A small network was shown many inputs. Here are its activations along a few directions, one row for each input.
In each table, some parts of the input vary, and every possible input appears once, in random order.
A made-up example of a description, with smaller parts first: one of 2 separate values, together with either a single point or one of 9 places around a ring or (one of 6 places along a line, together with one of 8 places around a ring).
Shared parts are said once, and a part with two or three values counts as separate values.

Other details of the inputs shift rows strongly along three fixed directions, in all tables alike. That doesn't count.
These rows show it; all are for the same input, with only those details redrawn:
[ -5  32   8 -10  19 -14  17  -4  11 -21 -18]
[-11 -15  15   6 -31  -4   5  11   1  -3 -16]
[ 26  -6 -51 -30  -5  -2   6  13 -22  -4   2]
[ 27  14 -26 -21  27  13   7  -5 -17   1  15]
[ -8  26  22  -1  18  -5  14  -7  10 -13 -12]
[-18   9  14  -2 -18 -23  15   9  13 -22 -32]
[ -3  31  31   3  32   9  13 -16   7  -5   0]

A family of inputs:
r1: [  1 -30   2   9 -23  -6  -6   4 -11  14  11]
r2: [  1  -1 -16  -5 -11 -22   4  12  10 -20 -34]
r3: [-18  27  -4  -9 -27 -29 -20  21  -1 -18 -39]
r4: [ 20   0 -58 -18  19 -12   3   2 -16  -1  13]
r5: [ -3 -10 -28   1 -13   0   1   0  -5   4   5]
r6: [ 15   1  15   9  22  28 -10 -11  -1   9  26]
r7: [ 21  13 -10 -10  26  15   8  -9 -11   9   5]
r8: [ 15   6  15   7  33  21   0 -10  -4  15  10]
r9: [ 14  39 -19 -12  20   6 -20   5 -19   8 -15]
r10: [ -4  -6  17  12 -15   0  -6   5  15  -5  -4]
r11: [ -3 -10   4   1 -18  11  -4   0   1  -3   2]
r12: [-18   7  -4  -9 -15 -33  14   2   9 -16 -19]
r13: [-10   0 -16 -10 -11 -41   7   9   9 -19 -19]
r14: [  5 -19   3   6 -15   7 -13   3   5   7  11]
r15: [ 21 -15 -32 -13 -10 -11   2  15 -13  -1 -12]
r16: [ 17 -13 -19   2 -11   5  -4  12   0   4  -8]
r17: [-13 -33  10  27 -28   2  -9   0  -4  14   6]
r18: [  4  11  -3   0 -13  12 -28  15 -23  13  -7]
r19: [ -2 -11 -30   2 -12 -20   0   7   0  -6  -5]
r20: [ 25 -24 -31  -3 -11  12  -8  13 -12   8   2]
r21: [ -2 -18  24  17 -23  30  -9  -1   2  16  15]
r22: [ 26  -7 -56 -26  -2   4   4  13 -17  -1  -6]
r23: [ -6  18  21  14   4  17 -32  -8 -18  29  14]
r24: [ -2 -16   9   9 -20  18  -3   3  -2   3   0]
r25: [ -6 -22  13  15 -29  16  -3   4   1   9 -13]
r26: [ -6  18  27  13  33   1   1 -18  11   2  14]
r27: [ -9 -21  14  11 -24  -6  -2  15   4  -6 -15]
r28: [-11  -5  13   1 -20 -26   4  10  10 -18 -21]
r29: [ 21   7 -58 -27  11  -3   1  -2 -10  -4  16]
r30: [ 15  14 -21   3  31   5   0 -12  -2   9  22]
r31: [ 19  10  -5 -14  33   2  -2 -13  -7   3  22]
r32: [ -9  24  23  14  38 -11  11 -21   7   2   6]
r33: [ -8   2 -21  -5 -13 -35   2   9  16 -23 -19]
r34: [-16  10  13  10  13  -1  10 -15   2   9   4]
r35: [  0 -29  15  21 -31  15 -11  13   2   9   1]
r36: [-11  24  22  14  39  -8   9 -20  10   3   6]
r37: [ -1 -30  25  18 -21  30  -5   2 -10  28   5]
r38: [-4  5 13 -3 15 -8 -2 -6  9 -8  2]
r39: [ 24  24 -29 -30  35   5   8  -5 -11  -3  19]
r40: [-28   0  10   2 -21 -26   8   2  15 -14 -21]
r41: [16 -3 15 11 27 27 -4 -9 -7 18 13]
r42: [ -7  28  10 -12  29 -25   7  -9  19 -22 -11]
r43: [-22  10   4  -5 -22 -23   4   4  27 -23 -25]
r44: [-19  -4 -21  -4 -19 -26  11   6   2 -10 -19]
r45: [  3   9  15   1  22  25  -5 -22   2   7  23]
r46: [-11 -13  -1  12  -5 -12   2   0  -2   4   0]
r47: [-11 -30  36  23 -26  29  -6   3  -5  18   7]
r48: [ -8  -1  41  30  26  16   0 -18  -2  28  28]
r49: [ 2 22 27  8 36  1  9 -7 10  1 -6]
r50: [-10  10  24  -3  13   3   4  -9   7   3   9]
r51: [ 10   2   9  -1  12  21   4  -6 -11  10  13]
r52: [  8 -29   5   7 -22   6  -5  13 -12   8   3]
r53: [ -7  32   8 -11  21 -14  18   0  13 -20 -16]
r54: [-11 -23  -3   9 -25  -2   4   0 -12  15   5]
r55: [ 19  33 -33 -26  23   7 -29  -1 -26  10  12]
r56: [ 13  13 -10 -18  30  -9   2  -4   0  -4  13]
r57: [-19   4  11   1 -13 -29  -1   5  27 -26 -25]
r58: [ -9 -21  -6   8 -36   1  -5   6   3   8   4]
r59: [-17   9   2  -5  -4 -21  10  -3  10  -9 -11]
r60: [ 17   3 -14  -1  24   9  -6 -14  -7   7  26]
r61: [  9 -21  -4  -5 -15  20  -5   3 -14  13  16]
r62: [ 30  16 -30 -22  37   0   6   4 -12  -4  14]
r63: [-20   9  15  -5 -19 -26  12   5  15 -24 -28]
r64: [-15  -3  22   6  -3 -13  -3   0  15 -11  -8]
r65: [-12   8  19  10 -13   4   4   3  18  -9 -15]
r66: [ -1  21   9  -2  19 -11   2  -7  16 -22  -8]
r67: [  8 -15  -7  -7  -9  17  -4   2 -11   6  13]
r68: [ 11   4  11   7  17  36  -3 -10  -4  11  20]
r69: [ 30  -9 -42 -21   9   2  -1  12 -19   0  10]
r70: [-18 -22  33  25 -24  18  -7 -11   2  17  13]
r71: [-11   7  49  21  23  24   2 -23   1  27  31]
r72: [ 19   7 -13  -4  20  10  -2   1  -1  -5   8]
r73: [ 26 -20 -52 -25  -7  -4 -11   8 -15  -4  13]
r74: [ -9  31   9  -5  30 -32  13  -7  17 -16  -6]
r75: [  1   1  50  20  24  25  -4 -12   1  18  26]
r76: [ 15 -19 -43 -16  -8 -14  -4  10 -15   0   9]
r77: [  1 -14 -16 -15 -12   1  -3   3  -6   0   4]
r78: [ -6 -23   0   1 -28  10  -9   3   2   4   5]
r79: [-13 -22  -7  13 -27   4  -1  -2  -6  11   4]
r80: [  8 -23 -15  -3 -27  17  -8   9  -7   4   9]
r81: [-11  -4  -1  -5 -23 -19  12  17   8  -9 -33]
r82: [-22   6   7  16 -12  -7   6  -5  15   0  -8]
r83: [ 14  20 -19  -6  27  -6   0  -9   7  -3  14]
r84: [-18  34   0  -5  25 -27  21 -10  12 -11 -11]
r85: [ -3 -27   1  -5 -29   2  -4   4  -9   9   6]
r86: [  1  -3   3   8 -13  12   1   4   8   5 -12]
r87: [ 12 -18 -31 -17 -20   2   2  16 -15  -1  -3]
r88: [ -6  39   7  10  27  10 -24 -14 -19  24   8]
r89: [ -4  -6  -1   2 -16 -14   1  11   9 -19 -20]
r90: [ -3  32   1  -4  20  -6  12  -5  20 -18 -26]
r91: [ 12 -30  -9  -3 -20   5  -9  12 -13   7  10]
r92: [  3 -23   7  11 -14  11  -5  11  -4   3   2]
r93: [-10  17   1  -6   1 -11  11   5  12 -22 -22]
r94: [ 15  15 -12 -14  25  18   1  -9  -6  -1  18]
r95: [ -1 -14  29  18  -1  32  -2  -6  -5  22   5]
r96: [-17  10  11  12  13   3   8 -14   4   6   5]
r97: [  3 -26  10  10 -16  13 -10   7  -5   7  11]
r98: [  1 -18  32  17   1  22 -10  -4  -3  14  18]
r99: [ 20 -16 -51 -33  -9  -1  -3   8 -19   2  12]
r100: [-12   1   5  -6  -5  -3   1  -2   8  -8  -3]
r101: [-14   2  11   7  -9 -23   7  12  19 -19 -38]
r102: [-19  35  12  -2  25 -18  14 -15  21 -18  -9]
The inputs of r51 and r85 match in every part but one. If r92 is changed in the same way as r51 into r85, which row does it become? -> r64
The inputs of r16 and r10 match in every part but one. If r15 is changed in the same way as r16 into r10, which row does it become? -> r28
What do these inputs look like to the network? -> one of 6 places along a line, together with either a single point or (one of 2 separate values, together with one of 8 places along a line)
Which other rows does r48 become when the choice among 2 separate values takes its other values? List them by row number. -> r84
Which other rows does r75 become when the choice among 2 separate values takes its other values? List them by row number. -> r39
Which other rows does r76 become when the place on the line of 6 takes its other values? List them by row number. -> r27, r38, r41, r46, r98

A family of inputs:
r103: [ 12 -15  31  15  20  34  -4 -14 -10  26  37]
r104: [  8  -8  34  23  25  37 -11 -23  -6  30  42]
r105: [ 21  27 -34 -21  34   0  -4  -5 -12  -1  10]
r106: [ 13 -23 -44 -15 -16 -11  -3  10 -14   3   8]
r107: [  6  -3 -27  -9   3  -8   4  -1  -7   2  10]
r108: [-30 -19  36  22 -34 -10   4   5  18  -7 -16]
r109: [11 16 -2 -3 22  9 -8 -5 -3  2  7]
r110: [ 21   7 -44 -30   3 -15   0  15 -13 -13  -9]
r111: [  8 -13 -18  -5  -3  -7   7   6  -1  -5  -4]
r112: [-17  24  28   7  18 -14  18 -11  26 -18 -17]
r113: [ -3 -24  14   8 -29  22 -13   6  -9  15   5]
r114: [ -9 -30   0   1 -35  -3   0   9   2   0  -3]
r115: [ -8 -12   7   8 -26  -6  -2  14   4  -4 -23]
r116: [-11  20  20   3   5  -2   5  -2  13 -10 -17]
r117: [  1 -39   6  14 -26  12  -9   5  -7  15  15]
r118: [  9  30  12  -1  37  17   3 -14   2   1   5]
r119: [ -3  -3 -14  -4   0  -8   5  -3  -6   2   5]
r120: [-30  24  28  12  -5 -23   3   0  20 -13 -29]
r121: [  9  -7 -30 -12 -17 -10 -11  14 -10  -4  -7]
r122: [  0 -18  -4   1 -15   3   5   3  -1   2   3]
r123: [-19  34   3  -5   8 -27   7  -2  12 -18 -27]
r124: [ 8 32 -2 -8 31  6  2 -9  2 -6  3]
The inputs of r121 and r104 match in every part but one. If r123 is changed in the same way as r121 into r104, which row does it become? -> r119
What do these inputs look like to the network? -> one of 2 separate values, together with either a single point or one of 10 places along a line
Which other rows does r116 become when the choice among 2 separate values takes its other values? List them by row number. -> r122

A family of inputs:
r125: [ 12   2 -11  -9  18 -21  10   8   4 -19 -10]
r126: [ 11 -16  -5 -11  -7  22  13  -4  -8  11  26]
r127: [-24  -3  40  13 -12   2   6  -1   3  12 -15]
r128: [ 11 -21  21   7   2  20 -13  -6   0   4  18]
r129: [  0 -16  21  10  -2  16  17  -4  -9  19  13]
r130: [ 11  -7  15  -1  10  16 -16  -4   3   4  15]
r131: [ -8 -18 -12  10 -24 -12   6   8   5  -4 -24]
r132: [  4   1 -15 -16 -15 -18 -15  17   6 -21 -16]
r133: [ 16  -3 -24 -21  -8  25 -10   2 -25  17  21]
r134: [-14  28  13   8   4   3  -4  -8  19  -9 -14]
r135: [  0  16   5  11  35   8  15 -13   8  -1   2]
r136: [  7 -43  -4   6 -35 -13  -8  21  -7   0 -12]
r137: [-21   8  17  -1  -8 -22  19  -1   8 -12 -29]
r138: [-14  17   3   1  -2  -6   3  -5  24 -14 -20]
r139: [ 19  -1  -5  -5   0  17 -30   7 -15   5  16]
r140: [ -8   1 -17   9 -28 -11 -10  18  -8   0 -27]
r141: [-7  2 23  4 16  9 17 -9 -3  8  4]
r142: [  2  22   0  -5  10   7  -5   0 -22  13  -1]
r143: [-5  7 22 26  6 22 -9 -6 -2 22  0]
r144: [  6  -9   2  10   1  27  -2 -14   3   9  15]
r145: [ -4  19  17  10  21  10  18 -17  26  -9   6]
r146: [  8  21 -22 -30  14   1   7  -6  -3  -5   3]
r147: [ 29  10 -19 -14  36 -13  14   2   0 -12   7]
r148: [  0  -7 -38 -13   7 -45 -11   0  -2  -7  18]
r149: [ 22 -24 -26   7   1  20   9   3 -13  19  20]
r150: [-10  26  -3   3  17 -15   9  -2  16 -10 -26]
r151: [-22 -22   4  30 -10  -5 -12 -18  -1  26  32]
r152: [ 19   6 -25 -24  22 -12   6   4   8 -26   4]
r153: [-26  13  25  -5 -13 -17  16  -7  20 -22 -25]
r154: [ 12  -3 -22  -7 -17 -20 -19  25 -15  -6 -18]
r155: [ -7   4  15  13  10  18   8 -13  17  -3   8]
r156: [ -4  -8  20  10 -11  21  -7   2 -22  28   5]
r157: [ 16  18 -45 -33  -3   6  -9   8 -26  -1   7]
r158: [ 3 17 27  5 33 -5 -3 -6 10 -3 -7]
r159: [-14  -1 -12  -3  11 -16   0 -19 -13  16  35]
r160: [ 12  22  11   0  31  -2 -11  -1  -2   0  -2]
r161: [ -8  13 -18  -2 -22  -6 -12  10   3 -12 -20]
r162: [ -7 -35  28  14 -36  -6   1  13  16 -10  -4]
r163: [-16 -36  -5  -8 -51  -4   9  16  -2  -6  -9]
The inputs of r154 and r142 match in every part but one. If r160 is changed in the same way as r154 into r142, which row does it become? -> r156
What do these inputs look like to the network? -> one of 3 separate values, together with either a single point or (one of 2 separate values, together with one of 6 places along a line)
Which other rows does r131 become when the choice among 3 separate values takes its other values? List them by row number. -> r136, r137
Which other rows does r131 become when the choice among 2 separate values takes its other values? List them by row number. -> r144
Which other rows does r149 become when the place on the line of 6 takes its other values? List them by row number. -> r131, r135, r140, r143, r150
Which other rows does r125 become when the choice among 2 separate values takes its other values? List them by row number. -> r152
